These are the activations of a small network on made-up records, seen along a few directions, one row for each record.
Here are examples, each followed by its value of one field, M.
The word none means that the record has no M.
The largest differences between rows may come from other fields.
In the rows, zero is written as 500.
Strong random noise was added to every row along 5 fixed directions; ignore it. To show where, here is one row again and again, with new noise each time:
[479 415 569 661 523 415 205 491 499 339 580 357 297 618 505 337 465 671
 532 512 636 465 756]
[428 480 479 424 678 302 428 420 528 311 649 676 471 495 399 527 439 622
 429 375 394 456 343]
[555 411 458 556 492 465 374 355 363 474 422 449 562 482 596 425 481 612
 470 550 553 474 523]
[569 394 286 493 434 546 550 348 327 602 256 558 698 479 546 644 612 610
 511 630 668 478 416]
[497 595 270 465 236 568 552 196 266 716 451 587 430 568 537 599 514 452
 405 722 600 418 157]
[489 423 688 636 751 327 324 539 439 336 640 457 575 380 604 278 461 369
 526 444 370 544 543]
[527 414 466 476 634 387 456 385 404 417 470 582 664 406 547 486 481 571
 454 459 431 491 393]

[482 553 482 548 423 491 457 443 411 551 539 485 369 552 522 491 491 483
 485 555 550 482 436]  m6
[369 582 322 444 375 608 749 624 573 646 466 654 401 649 264 794 703 392
 594 590 730 509 424]  m12
[553 381 431 483 513 531 528 576 559 448 316 482 567 552 428 622 617 736
 534 488 656 517 688]  m14
[546 475 435 498 450 700 722 626 459 756 314 481 784 344 584 584 584 231
 621 586 537 587 524]  none
[457 574 764 431 735 238 352 479 569 271 820 543 418 394 535 260 262 436
 339 295 110 486 341]  m11
[442 458 639 686 695 384 378 685 482 400 624 462 428 481 512 397 587 339
 637 498 548 566 599]  m5
[406 615 533 470 471 455 568 545 544 514 657 579 360 585 404 562 549 327
 465 558 493 472 344]  m11
[395 519 669 778 544 542 354 911 690 465 637 315 232 648 407 406 616 298
 791 573 742 563 926]  m13
[529 461 296 493 340 657 619 546 506 635 274 506 486 608 391 742 697 649
 590 622 792 516 588]  m14
[396 627 315 370 276 596 617 484 648 607 514 575 260 708 299 714 487 599
 476 550 637 432 442]  m4
[450 563 711 688 576 397 315 577 492 398 725 397 284 521 567 298 484 309
 527 515 459 491 503]  m1
[422 457 583 660 558 434 314 598 574 363 652 429 269 625 393 431 559 550
 610 478 623 499 692]  m9
[460 693 404 436 312 580 553 310 417 686 629 569 405 486 523 431 392 277
 448 596 375 482 201]  m13
[556 431 529 568 531 495 451 524 502 432 443 429 548 508 545 473 535 563
 516 488 546 483 591]  m9
[634 478 370 520 335 616 537 295 261 717 264 415 681 423 700 489 530 471
 475 690 534 520 410]  m12
[620 451 400 530 278 606 449 377 396 578 275 372 444 610 583 536 542 713
 458 661 718 440 597]  m8
[464 510 295 384 318 574 580 484 577 542 373 588 377 672 312 736 564 804
 493 506 720 436 522]  m11
[573 446 387 490 374 608 570 453 412 604 274 431 589 509 549 560 572 609
 519 579 633 521 593]  m12
[537 464 706 759 505 483 238 560 403 464 554 223 367 509 678 210 457 432
 572 553 555 544 783]  m6
[498 413 590 630 609 405 286 535 512 354 583 399 419 493 511 387 497 573
 574 448 540 506 650]  m1
[456 486 641 742 488 478 198 641 517 392 606 289 174 642 513 314 520 541
 618 556 712 500 825]  m5
[453 560 521 497 391 585 526 488 530 601 560 439 443 537 491 468 444 405
 488 526 473 489 542]  none
[380 415 796 652 775 321 266 776 750 195 812 445 279 587 369 302 438 528
 572 304 442 526 852]  m3
[603 358 221 432 565 549 654 424 368 591 154 679 867 390 512 763 691 639
 577 586 640 537 359]  m2
[453 532 389 495 512 433 474 456 511 451 528 638 376 592 378 675 594 609
 520 521 595 427 317]  m1
[402 535 660 666 502 403 242 497 518 370 802 380 138 609 453 277 433 453
 541 468 507 495 609]  m9
[439 549 294 274 536 373 610 359 569 395 544 816 423 585 299 802 480 776
 372 381 464 392 160]  m15
[498 356 401 530 555 413 345 522 580 305 415 520 400 662 380 603 563 887
 535 467 738 430 714]  m5
[467 462 410 483 544 442 494 500 514 435 470 608 429 585 393 634 584 654
 524 519 625 484 470]  m2
[645 350 549 573 540 575 498 547 418 518 247 350 807 393 669 431 586 539
 553 534 541 545 695]  m8
[543 458 357 459 401 604 511 459 514 558 321 490 561 557 464 578 523 697
 548 524 625 488 635]  m13
[423 486 502 655 517 576 603 743 522 625 547 529 486 541 422 580 696 211
 698 609 666 570 568]  m3
[561 537 502 455 348 586 569 428 432 594 430 434 535 484 602 451 460 439
 410 558 489 473 454]  m8
[517 523 424 686 342 589 491 491 354 654 407 438 400 614 562 591 681 359
 594 771 763 467 452]  m15
[476 496 433 576 394 576 399 568 546 517 439 420 318 645 422 554 567 617
 593 596 744 505 701]  m4
[400 574 630 643 389 589 455 696 617 552 653 336 242 627 458 400 503 289
 576 581 602 503 739]  none
[484 581 551 627 435 575 511 570 428 616 538 434 432 534 540 451 605 230
 583 666 570 543 485]  m4
[636 389 383 549 436 526 389 333 319 529 253 433 588 505 616 486 542 746
 508 605 644 498 562]  m2
[644 440 453 557 437 551 543 331 211 666 260 436 764 360 757 462 540 411
 457 646 502 514 373]  m6
[597 455 417 428 403 537 459 336 430 531 364 458 543 492 531 510 469 723
 416 525 502 493 495]  m14
[527 502 447 421 564 381 468 329 428 424 546 630 527 461 520 544 428 593
 389 463 386 433 249]  m15
[473 479 554 548 570 514 626 625 514 568 538 559 620 455 498 514 575 257
 542 529 452 547 474]  m3

Here are new rows. What is M for each?
[419 592 436 384 459 524 675 519 601 569 576 632 467 527 377 654 488 406
 456 489 458 461 325]  none
[438 553 718 545 709 352 432 580 541 368 736 531 463 438 503 369 466 322
 496 410 285 529 410]  m8
[589 473 447 379 465 506 558 311 387 509 366 502 658 410 607 476 409 647
 368 441 373 497 415]  m12
[530 511 710 590 503 470 414 532 461 461 564 337 496 462 634 278 444 371
 455 510 416 521 603]  m11
[588 361 491 499 707 388 499 489 445 386 371 587 753 391 568 576 564 583
 502 464 473 494 436]  m15
[376 513 422 597 513 577 669 704 543 648 554 644 470 559 333 705 725 227
 695 608 674 562 449]  m3
[341 678 422 383 315 590 638 546 651 602 691 610 213 640 296 626 435 428
 479 476 520 455 405]  none
[456 526 293 459 374 719 792 635 565 773 355 581 650 498 386 783 664 327
 661 615 673 552 480]  none
[355 708 566 500 450 461 500 557 582 518 773 547 173 605 400 498 431 297
 489 532 451 496 345]  m4
[582 474 286 409 417 514 552 320 415 530 302 606 590 505 508 699 544 748
 438 518 590 411 285]  m1
[441 586 394 397 388 524 602 484 582 516 531 619 335 642 335 680 544 567
 440 516 590 433 362]  m8
[539 438 469 400 774 324 568 392 416 435 473 712 820 284 556 580 481 498
 450 400 278 532 217]  m6
[562 392 533 563 604 398 297 431 464 330 464 442 512 471 550 420 478 746
 497 413 512 463 576]  m1
[329 644 470 476 458 523 584 643 662 558 713 609 263 639 283 629 548 333
 576 516 530 487 449]  none
